Each row below holds a small network's activations on one input, seen along a few directions.
In each table, some parts of the input vary, and every possible input appears once, in random order.
A made-up example of a description, with smaller parts first: one of 8 places around a ring, together with either a single point or one of 11 places along a line or (one of 3 separate values, together with one of 6 places along a line).
Shared parts are said once, and a part with two or three values counts as separate values.

Other details of the inputs vary at random and push rows far along two fixed directions, the same in every table; ignore that.

Table:
row 1: [ -4   3  -7 -28  -3   3   5   5 -11   6   2   6   6]
row 2: [  8  21 -14 -60  -8   5  11 -14 -21  13  15   0  -2]
row 3: [  7  27 -11 -67 -10 -10  -5 -10   6   0  12  -2  -4]
row 4: [-10 -21  43  76  17  -1   1   0  18  15  10  15  16]
row 5: [-38 -17 -54   8  10  12  10  60 -29 -36 -63   6   0]
row 6: [ 15   3  40  24   0 -17 -12 -18  26   7  20  13   0]
row 7: [  6  -4  34  37   7   7   2 -20   8  24  23   3  11]
row 8: [-40 -17 -53   3   6  15  13  53 -28 -35 -70  -3   3]
row 9: [ 23  28 -10 -64 -17  -4  -8 -16  -6  -1  11  -3 -14]
row 10: [  2  22 -12 -61 -10   5  16 -17 -20  12  13  -3  -2]
row 11: [ -1 -21  24  74   9   7  -4 -18  17  18  14   2  11]
row 12: [  8  15  -9 -61 -13  -4   9   2  -9  10  25  14  -1]
row 13: [ 17  22   3 -68 -15 -23  -5  -8  -8 -10  15  -1 -17]
row 14: [ 12  -9  28  28   2   8   2 -20  14  29  31   2   2]
row 15: [  5  29  -9 -66  -9 -14  -3  -8   7  -1  17   3  -7]
row 16: [ 12  32 -14 -64 -10  -2  -4 -15   1   2  13 -10  -9]
row 17: [ -1 -14  35  78  16   2 -13 -16  37  11   4 -10   3]
row 18: [  8   9 -27 -33  -9   6   7   5 -16   2   3  -1   0]
row 19: [ 10  16 -14 -57 -13 -10   9  -2  -9   9  24  13   1]
row 20: [-29 -15 -67  12   1  22   3  50 -31 -37 -60  -5   1]
row 21: [-14  -3 -20   0   6  -8  -5  29  -2 -37 -32  -6  -8]
row 22: [ 19  -4  40  27   0 -10 -14 -29  16   8  20 -13 -12]
row 23: [  6 -13  34  59   6  -8 -15  -4  26  -3  -6   5   5]
row 24: [-29 -27 -50  52  11  14 -11  67 -24 -64 -93 -22 -14]
row 25: [  2 -19  41  66  13   9   0 -22  17  29  22   0   8]
row 26: [  0  -7  29  39   3  -9   0 -15  16  16  27  18  15]
row 27: [-19   3 -17 -24   0   0  15  13 -15  -6 -13   8   2]
row 28: [  5 -17  34  70  10  11   2  -5  16  18  14   4  12]
row 29: [ 18  20   1 -68 -16 -19  -7 -10  -8  -9  10  -7 -14]
row 30: [-37 -34 -54  45  11  22   4  77 -19 -41 -77   0   6]
row 31: [  6  16 -16 -60 -16  -5   4 -11 -11   8  21  10   6]
row 32: [ 17  27  -8 -65  -9  -8  -4 -18  -6  -8  15 -15 -14]
row 33: [ -2  -9  32  38   8   5   9 -29  11  27  18  -3   5]
row 34: [ 21  21 -13 -65 -18  -3 -10 -19  -5   4  13  -7 -20]
row 35: [ 10  -9  30  37   3  -6   2 -12  17  20  24  11  16]
row 36: [ 13 -15  34  58   6   2   0 -25  20  30  31   1   8]
row 37: [ -7 -21  41  75  17   0   3  -7  17  16   4  10  19]
row 38: [  6  14 -18 -60  -8   6  10 -16 -19  16  15  -3  -8]
row 39: [ 10  -3  42  32   9 -16 -10 -20  27   0  16  -4   4]
row 40: [-35 -27 -65  36  14  18  -8  63 -18 -62 -90 -28 -16]
Description of these inputs: one of 4 places along a line, together with either one of 4 separate values or one of 6 places along a line.
- The inputs of row 3 and row 16 match in every part but the place on the line of 4. If row 23 is changed in the same way as row 3 into row 16, which row does it become? => row 9
- The inputs of row 25 and row 1 match in every part but the place on the line of 4. If row 22 is changed in the same way as row 25 into row 1, which row does it become? => row 29
- Start at row 27 and move only the place on the line of 6, one step at a time. The first step leads to row 5. Which rows follow, in order? => row 4, row 12, row 19, row 26
- Which other rows does row 13 become when the choice among 4 separate values takes its other values? List them by row number. => row 6, row 15, row 21
- Which other rows does row 17 become when the choice among 4 separate values takes its other values? List them by row number. => row 22, row 34, row 40

Table:
row 41: [-24  -8 -13  45  12  18  10  23   0  -1 -30   5  14]
row 42: [-23 -14 -30  10  10  -4  -6  48 -15 -45 -59  -5 -14]
row 43: [ 15  25 -40 -75 -15 -10  -5   5  -5 -15   3  -9 -16]
row 44: [ 27  12  44  -3  -6  -9 -11 -55  15  31  42 -21 -16]
row 45: [-11   5 -25 -25   3  -3  -5  13  -6 -29 -37  -8  -7]
row 46: [-23 -18   4  48  12   4   9   4   3   9 -18   7  17]
row 47: [  3   0  28   9   1   2   5 -23  26  37  41  10  13]
row 48: [-20  -8 -27 -18   6   6  13  32 -27 -11 -22  11  -1]
row 49: [  8 -16  18  54   6  -3 -17  14   9 -13 -19  -6   3]
row 50: [-10 -22  -9  62  11   9   4  18   9   4  -7   6  14]
row 51: [  1 -22  36  59  10   5  12  -1   8  16  14  13  12]
row 52: [  4   4 -33 -51 -12  10   4  17 -31   2  -3   6   4]
row 53: [  3   3  40  58  13  -1 -12 -15  32   0   2  -2   4]
row 54: [  0  23 -18 -73 -12 -12   0  -3 -17 -24  -1  -9 -11]
row 55: [  0  -1 -17 -19 -10  -4   0  28 -10 -27 -30  -9 -15]
row 56: [ 10   1   0  -5 -11   5   2 -16  -3  17  27  17   6]
row 57: [-18 -27 -18  52  16  27   9  13 -17  -1 -31 -14  -1]
row 58: [ 40  20  43 -18 -16 -20 -14 -52  24  23  57   7  -6]
row 59: [  10   29  -28 -100  -15   -8   -8   -7    1   -8   14   -9  -17]
row 60: [  8  12  45  -9  -3 -11  11 -44   4  37  58  11  16]
- The inputs of row 49 and row 52 match in every part but one. If row 55 is changed in the same way as row 49 into row 52, which row does it become? => row 51
- What is each input in this table made of? => one of 2 separate values, together with either a single point or one of 9 places around a ring
- Which other rows does row 54 become when the choice among 2 separate values takes its other values? List them by row number. => row 60

Table:
row 61: [  0 -15  26  67  18   1 -15  -5  42   3  -5 -23  -7]
row 62: [-22 -17 -48  31   5  29   7  37 -22 -16 -67  -6   5]
row 63: [-15 -14 -29 -32  -7   1  14  44 -25  -8 -18  14  -1]
row 64: [ 17  -9  93  92  13 -26 -13 -36  28   1  21   0   4]
row 65: [ -13   13  -55 -101  -12   18   20    8  -45    0   -8   -8  -14]
row 66: [ 50  28  74 -31  -9 -24 -12 -81   7  30  70 -13 -12]
row 67: [ 32  18  16 -27 -21 -21 -21 -43  23   9  42   1 -11]
row 68: [-27 -41 -35 108  15  38  -6  49  -8 -18 -78   0  10]
row 69: [-30 -35 -13  93  30  24 -13  52   3 -48 -82 -28 -11]
row 70: [ 14  10  -8 -11 -15   9  -2  -8  -3  22  10  17   5]
row 71: [ -8  -9 -61 -60 -19  15  10  45 -39  -7 -19   3 -14]
row 72: [  7  -2 -22 -34 -12  18   9  -4 -16  19  18   1  -6]
row 73: [-35 -46  -3  65  18   5  10  54 -10 -16 -44   6  13]
row 74: [ 12  18  12 -56  -1   3  16 -45 -10  38  51   0  -2]
row 75: [ -11   31  -46 -103  -17    5   15   11  -36   -7  -24   11   -2]
row 76: [ -9 -14  38  60  21 -17 -16   6  47  -7  -5  -5   4]
row 77: [-21   8 -17 -23   7  -8  -7  25  13 -28 -31 -12 -15]
row 78: [-16 -10 -54  19   0  32  -1  33 -19 -16 -43  -7   7]
row 79: [-20 -27 -17  70  18   0 -24  52  29 -33 -47  -5  -5]
row 80: [ 12   1 -22 -10  -8  -1  -8  11 -25 -34 -34 -26 -19]
row 81: [ -10   17  -54 -104  -11   -4   20   21  -36  -11   -4    9    0]
row 82: [  2  13  -5 -15  -3  -9   9  -2   0   6  24  16  18]
row 83: [ -20   18  -49 -103  -11    7   25   11  -43   -3  -11   -2  -15]
row 84: [ 30  30  60 -41   2 -16 -13 -72  41  43  73 -15 -13]
row 85: [ 44  29  49 -36 -14 -22 -20 -56  50  44  83   0 -13]
row 86: [-14  -6 -34 -14   1   1  14  32 -16 -11 -13  18   6]
row 87: [ 25  31  54 -32  -5   0   5 -79  14  56  77   2  15]
row 88: [ 14 -38  67  97  11   9   0 -25  25  49  43   4  10]
row 89: [  3  -4  -3 -16  -5  12  17 -12  -8  22  18  -4   0]
row 90: [-36 -34 -22  91  25   1 -18  71  28 -49 -74  -5  -2]
row 91: [-15   5 -31 -31  -4   4   7  25 -20 -11 -37  13  12]
row 92: [ 21  21  16 -29 -13  -4  -3 -29  10  29  50  21  19]
row 93: [  1  15 -65 -99 -17   3  12  25 -36  -6   3  15  -6]
row 94: [-10  -5  18 -24  -2  -4  18   1 -11  16  15   9   0]
row 95: [ -17   22  -54 -101   -6    4   24    8  -44   -5   -9   -2  -13]
row 96: [-10  17 -37 -50   0  12  14  -7 -26   1   1 -12   2]
row 97: [  5  14 -71 -95 -18  18  13  13 -40   1   1  -3 -14]
row 98: [ 29  11  36  15  -3   2   2 -55  19  48  71   2  15]
row 99: [-12 -10 -43 -27  -8   9   9  36 -22  -9 -13  15   1]
row 100: [ 15  43  32 -73 -14 -11  12 -54   4  35  60  14  14]
row 101: [ 15  -7  65   5   4  -1  12 -51   8  56  63   1   3]
row 102: [ 53  11  60  12 -13 -16 -20 -58  13  22  55 -10 -11]
row 103: [ 11  14   6 -13  -6  11   7 -31   2  25  25  -5  14]
row 104: [  7 -14  13  48   9  -2 -20  28  22 -22 -19  -1  -4]
row 105: [-14  -7 -20   3   9  -2  -8  50  -1 -47 -54 -11  -7]
row 106: [-17   3  11  14  16  -8  -9   2  23 -10 -18 -18 -15]
row 107: [   4   28  -52 -102  -24  -22  -10   12  -14  -38  -17    1  -17]
row 108: [  4  18 -43 -47 -19  14   0   7 -16   3   4   8   5]
row 109: [ 11 -15  56 100  14  -8  -4 -26  37  31  48  20  32]
row 110: [ -11   29  -53 -103  -17    1   11   16  -30  -15  -12    7   11]
row 111: [-34 -12 -32  24   6  -7 -10  34  -3 -58 -69 -10  -9]
row 112: [-31 -15 -42  27  12  30   5  32 -26 -17 -69  -5   3]
row 113: [ 31  14  41  18  -7  -8   0 -52  24  48  79  14  17]
row 114: [ 26  22  77  -4   3 -21  -6 -44  36  18  49  -1  -5]
row 115: [-21  13 -60 -61  -5  -1  15  32 -30 -26 -24   2  11]
row 116: [ 43  29  19 -56 -19  -9 -15 -25  17  15  46  -4 -19]
row 117: [ 44  27  54 -31 -16 -26 -12 -85  33  33  71 -12  -7]
row 118: [-11  -6 -48 -23   1  18  18  19 -26  -5 -19  -9  -4]
row 119: [-29 -28  23 107  23  -8 -15   3  22 -31 -48 -14  -2]
row 120: [ 55  30  74 -33 -18 -41 -13 -60  17  21  74  12  -4]
row 121: [ 21 -17  39  74   3 -18 -24   1  12 -17  -2   4   0]
row 122: [ 21  19  54   6  -5 -13   2 -44  27  39  62  26  27]
row 123: [  3  12 -37 -64 -13 -18  -7  31 -36 -52 -42 -10 -15]
row 124: [ -8 -15 -49  16  -4   8 -21  24  -5 -41 -51 -20 -16]
row 125: [ 14   9  26 -33 -10 -11  13 -21   6  31  53  26   9]
row 126: [ -2 -13  31  71   9   0  -1   2  19  14  -7  27  23]
row 127: [-28 -22  14  49  14   6  17  16   0  -1 -14  11  10]
row 128: [-17   1 -15 -59  -4   2  21   9 -33   9  -4  -3 -12]
row 129: [  16   28  -47 -101  -16    7   -1   14  -21  -24  -19  -28  -29]
row 130: [  7 -34  19 120   8  -2 -25  24   8 -31 -36  -7  -5]
row 131: [-51 -41 -20  98  30  17  15  57  -9 -32 -68   6  12]
row 132: [ 11 -37  72  93  11  -6  -1 -13  29  42  46  23  18]
row 133: [ -12   31  -48 -102  -14    8   15    3  -41   -2  -26    2   -9]
row 134: [-11 -35   6  51   9  16  13  17  -7  12 -13  -8   3]
row 135: [ 15   8  -6 -20  -3   2 -19  -8  24   6  12 -19 -19]
row 136: [-11   1 -45  -8   1  15  14  12 -19  -8 -17 -14   7]
row 137: [-10  -2 -68 -57 -18  18  11  39 -35 -10 -18   6 -11]
row 138: [  3  -9  50  70  14 -16 -11 -16   4 -15 -14 -13  -8]
row 139: [ 20  35  58 -33  -4 -21  14 -68  18  46  84  13  18]
row 140: [-53 -31 -27 103  31  18  11  46 -11 -33 -70  -9  15]
row 141: [  8   1  15  15   5  -9 -12  22  19 -21 -12   2  -5]
row 142: [ 14 -25  55 102  13   2   0 -27  32  41  49  19  16]
row 143: [-11 -35  11 110  13 -10 -28  19  31 -32 -36   3   5]
row 144: [  8 -14  71  92  17 -13 -20 -56  43  12  22 -12   2]
row 145: [-15 -38 -23  99  20  27 -19  60   8 -45 -76 -24 -12]
row 146: [ 10  -6  88  86  24 -11 -10 -34  44  14  20 -10  -3]
row 147: [ -2  37  -6 -77 -10   1  13 -31 -16  17  22   1   4]
row 148: [  7  14 -33 -52 -17   5   0  11 -18   5  -7  21   6]
row 149: [-32 -45  22 106  24   5   9  32  11  -6 -28  13  22]
row 150: [-13  11 -50 -67 -12 -18 -10  22 -14 -49 -41  -8 -10]
- The inputs of row 100 and row 147 match in every part but one. If row 127 is changed in the same way as row 100 into row 147, which row does it become? => row 83
- The inputs of row 87 and row 78 match in every part but one. If row 84 is changed in the same way as row 87 into row 78, which row does it become? => row 135
- What is each input in this table made of? => one of 9 places around a ring, together with either one of 4 separate values or one of 6 places along a line
- Start at row 131 and move only the place on the ring of 9, one step at a time. The first step leads to row 95. Which rows follow, in order? => row 74, row 118, row 97, row 142, row 93, row 86, row 81
- Which other rows agree with row 109 in the place on the ring of 9? List them by row number. => row 79, row 92, row 93, row 99, row 104, row 121, row 132, row 143, row 148
- Which other rows does row 132 become when the place on the ring of 9 takes its other values? List them by row number. => row 63, row 71, row 73, row 88, row 94, row 101, row 128, row 134

Table:
row 151: [-18   2 -20 -23  -1   2  17  18 -21  -4 -16  14   6]
row 152: [  9  -8 -11  -1  -6   5   1   6  -2  12  13   9   4]
row 153: [  8   2 -33 -14  -8   3 -10  22  -8 -24 -23 -11 -11]
row 154: [ 10  11  24 -11  -2 -18  -7 -10  21   7  22  13   3]
row 155: [  7 -26  51 105  15  10   1 -21  22  35  25  12  18]
row 156: [  6  14   4 -56 -11 -15  11  -7  -3  15  31  19   7]
row 157: [18 -3  6 14 -8 -2 -9 -5 12 11 26 10  5]
row 158: [ 27   5  20   5  -8  -4 -14 -18  25  18  31   5   0]
row 159: [  2   0 -29 -15  -7   6 -11  12 -13 -24 -30 -18 -17]
row 160: [-10  -5 -38 -10   2  17  -2  18 -18 -20 -35 -24 -20]
row 161: [ 16  25   8 -57  -9 -20  -3 -11   1  -5  18   2  -5]
row 162: [-19   6 -15 -19   6   2  10   3 -12 -10 -21  -7   2]
row 163: [-35 -39  11 114  28   2 -12  40  10 -44 -72 -10   2]
row 164: [  9   1  25  11   2  12   6 -32   3  34  32  -4   6]
row 165: [-21   0 -16 -17   8   1   7  15 -14 -23 -33 -15 -12]
row 166: [  9   6   7   2   0   8   1 -30   4  19  19 -11  -1]
row 167: [ -3   7  37  -3   6  -1  14 -31   5  27  31   4  12]
row 168: [-12   1 -30 -25  -7  -8   2  33 -11 -23 -19  13   3]
- The inputs of row 153 and row 166 match in every part but one. If row 161 is changed in the same way as row 153 into row 166, which row does it become? => row 162
- What is each input in this table made of? => one of 2 separate values, together with one of 9 places around a ring

Table:
row 169: [-29  20 -46 -81  -4 -23   2  48 -20 -59 -55   1  -9]
row 170: [ 12 -12  60  80  15  19   8 -64  27  62  53  -6  10]
row 171: [ 20  20 -47 -71 -22  -8 -18  13 -13 -31 -14 -12 -21]
row 172: [  31   49   35 -108  -23  -46   -7  -38   12    9   56   20   -6]
row 173: [  1  14 -71 -66 -11  10 -17  32 -25 -48 -48 -29 -31]
row 174: [-18 -32  -5 112  24  17 -23  22  18 -37 -66 -37 -16]
row 175: [  0  -8 -37  -1  -7  19   9  13 -20  10  -1   8  10]
row 176: [ 32  39  13 -93 -16  -8  -8 -55  -8   5  28 -37 -33]
row 177: [-20 -18  74  76  25 -14  19 -24  29  40  37  33  40]
row 178: [-13 -13  -2  28  12  29  19 -16 -19  20 -10 -20  -3]
row 179: [-31 -20 -48  -6  -1  12  18  53 -26 -14 -30  19  11]
row 180: [ 43  16  61  -2  -8 -26 -22 -40  39  20  57   7  -3]
row 181: [  2   1  -6 -12  -3 -23 -13  25   6 -32 -14   5  -9]
row 182: [-14 -37   6 111  18  33   4  10   3  15 -14  -4  17]
row 183: [ 12  18  46 -38  -9 -18  20 -38   6  50  69  40  25]
row 184: [-29 -39 -35  72  11  27   9  59 -10 -10 -47  13  17]
- The inputs of row 172 and row 183 match in every part but one. If row 174 is changed in the same way as row 172 into row 183, which row does it become? => row 170
- What is each input in this table made of? => one of 2 separate values, together with one of 8 places along a line
